A small network was shown many inputs. Here are its activations along a few directions, one row for each input.
Each table varies a few parts of the input and shows all the possible inputs, shuffled.
Descriptions start from the smaller parts, as in this example, which fits no table here: one of 5 places around a ring, together with either a single point or one of 11 places along a line or (one of 3 separate values, together with one of 4 places along a line).
Shared parts are said once, and a part with two or three values counts as separate values.
In the rows, 128 means zero.

Other details of the inputs vary at random and push rows far along two fixed directions, the same in every table; ignore that.

A family of inputs:
r1: [122 112 120 209 198 201 134 123  80 128 112 128 125 150]
r2: [ 84 118 147  50 126 100 214 162 182  87 178 165  39 131]
r3: [ 76  98 133 146 210 172 218 140 149  65 148 178  38 175]
r4: [162 125  96 151  97 116  34 111  99 166 106 127 221 135]
r5: [153 115  89 141 103 113  40  90  93 163 106 122 224 109]
r6: [118 100 125 201 215 183 140 110  89 143 114 140 138 152]
r7: [140 179 156  16   7  46 129 170 177 156 148 100 129 105]
r8: [107 154 197  79 124  97 227 162 180 115 148 130  51 127]
r9: [126 109 113 211 205 186 126  88 106 109 104 118 122 146]
r10: [157 133  87 149  95 118  46 114  91 181 110 124 220 146]
r11: [123 115 117 206 204 194 136 120  93 129  99 129 130 162]
r12: [125 105 122 210 209 175 134  92 100 108  92 141 137 141]
r13: [134 163 164  11  18  35 133 160 173 170 162 111 138  95]
r14: [105 154 195  79 114 117 221 171 167 109 156 116  41 112]
r15: [120  94 121 206 216 175 130  79 102 122 118 129 130 136]
r16: [160 127  83 154  96 110  35  83 103 161 114 113 212 130]
r17: [154 174 145  21   9  40 122 156 167 129 144 104 120  59]
r18: [107 121 166 174 212 175 217 120 139  75 136 122  28 118]
r19: [127 108  43 121  80 139  27 119 100 140 129 142 206 169]
r20: [162 128  90 147  94 129  30 118  99 160 100 114 215 132]
r21: [ 89 131 142  57 110 119 207 175 173  73 176 152  26 129]
r22: [156 113  99 143 104 118  34 108  95 174 115 125 223 122]
r23: [107 123 167 167 217 170 223 126 145  70 105 134  41 122]
r24: [157 172 154  23  10  44 116 175 169 140 153 107 120  72]
Description of these inputs: one of 4 places along a line, together with either a single point or one of 5 places along a line.
The inputs of r13 and r7 match in every part but the place on the line of 4. If r15 is changed in the same way as r13 into r7, which row does it become?
> r9
Change only the place on the line of 5 in r12. List by row number the other rows that result.
> r4, r8, r10, r16

A family of inputs:
r25: [121 125 133 111 120 125 145 140 141 113 149 134 100 133]
r26: [125 142 149 121 123 119 154 137 134 127 134 122 106 124]
r27: [129 109 120 167 160 153 110 110 109 124 111 129 151 132]
r28: [126 132 151 112 130 121 147 137 142 120 127 129 110 113]
r29: [129 116 122 166 158 158 115 119  97 130 113 131 151 133]
r30: [124 131 152 112 129 123 147 133 141 124 134 123 108 113]
r31: [126 132 149 116 125 123 153 142 138 123 129 130 111 112]
r32: [122 116  96 137 124 147  95 120 107 136 112 130 159 148]
r33: [122 128 133  85 105  91 138 140 148 140 143 146 132 132]
r34: [123 125 133 110 121 123 145 144 142 109 141 140 103 133]
r35: [125 140 150 123 121 122 153 136 140 129 133 122 106 123]
r36: [127 136 146 121 127 112 150 132 148 117 125 126 108 123]
r37: [130 124 122 172 154 154 115 118 100 132 110 131 148 144]
r38: [116 115 104 158 152 166 111 117 108 126 124 129 146 156]
r39: [119 124 131 109 121 123 143 136 137 113 146 138  96 128]
r40: [115 102 113 157 163 149 117 111 109 144 131 146 154 158]
r41: [110 129 129 103 120 128 152 136 139 121 134 126 101 135]
r42: [132 121 114 172 155 149 115 103 108 125 109 132 147 141]
r43: [163 143  87  98  29  75  15 110 115 179 124 102 230 118]
r44: [123 132 130 109 122 127 149 146 146 110 140 137 108 136]
r45: [123 105 104 161 152 158 103 118 103 119 122 146 138 148]
r46: [128 138 125  92  94 112 132 144 147 123 149 127 121 130]
r47: [124 132 150 116 124 125 153 137 136 127 136 123 109 112]
r48: [158 164 121  49   9  49  59 137 148 171 140 104 183 102]
r49: [130 136 144 119 127 123 153 141 140 132 134 121 104 118]
r50: [130 136 146 114 133 120 146 136 144 128 133 121 103 119]
r51: [133 137 135 116 130 115 153 126 142 123 134 123 103 116]
r52: [133 120 117 169 160 157 114 118  99 139 119 123 144 138]
r53: [130 121 115 173 154 151 115  99 107 129 117 126 145 141]
r54: [135 137 135 116 131 113 154 130 143 119 127 129 105 116]
r55: [143 132  68  99  47  93  23 118 107 166 136 122 212 120]
r56: [135 120 116 168 161 155 114 123 100 135 111 129 146 138]
r57: [129 132 141 114 128 116 154 127 140 114 128 131 110 111]
r58: [119 115 103 158 153 165 111 121 109 122 117 135 148 156]
r59: [127 132 141 114 127 118 154 122 139 118 136 125 108 111]
r60: [124 135 149 114 126 122 154 138 131 125 137 123 109 113]
r61: [132 113 114 169 162 152 110 109 111 133 117 120 144 137]
r62: [127 139 151 118 127 118 147 136 146 122 124 128 107 124]
r63: [135 117 119 166 164 156 107 118 111 134 109 129 145 138]
r64: [135 118 117 170 158 158 114 122 106 137 111 129 146 137]
r65: [127 140 149 122 122 120 153 141 141 125 126 129 108 123]
r66: [113 129 123 110 126 119 145 141 141 111 138 143 101 120]
r67: [125 130 146 110 123 114 146 129 144 121 136 120 112 110]
r68: [132 133 140 116 133 113 149 136 148 120 126 125 106 117]
Describe the family of inputs behind these rows.
> one of 2 separate values, together with either a single point or one of 6 places along a line or (one of 3 separate values, together with one of 5 places along a line)
The inputs of r32 and r41 match in every part but the choice among 2 separate values. If r65 is changed in the same way as r32 into r41, which row does it become?
> r35
Change only the choice among 3 separate values in r27. List by row number the other rows that result.
> r36, r68
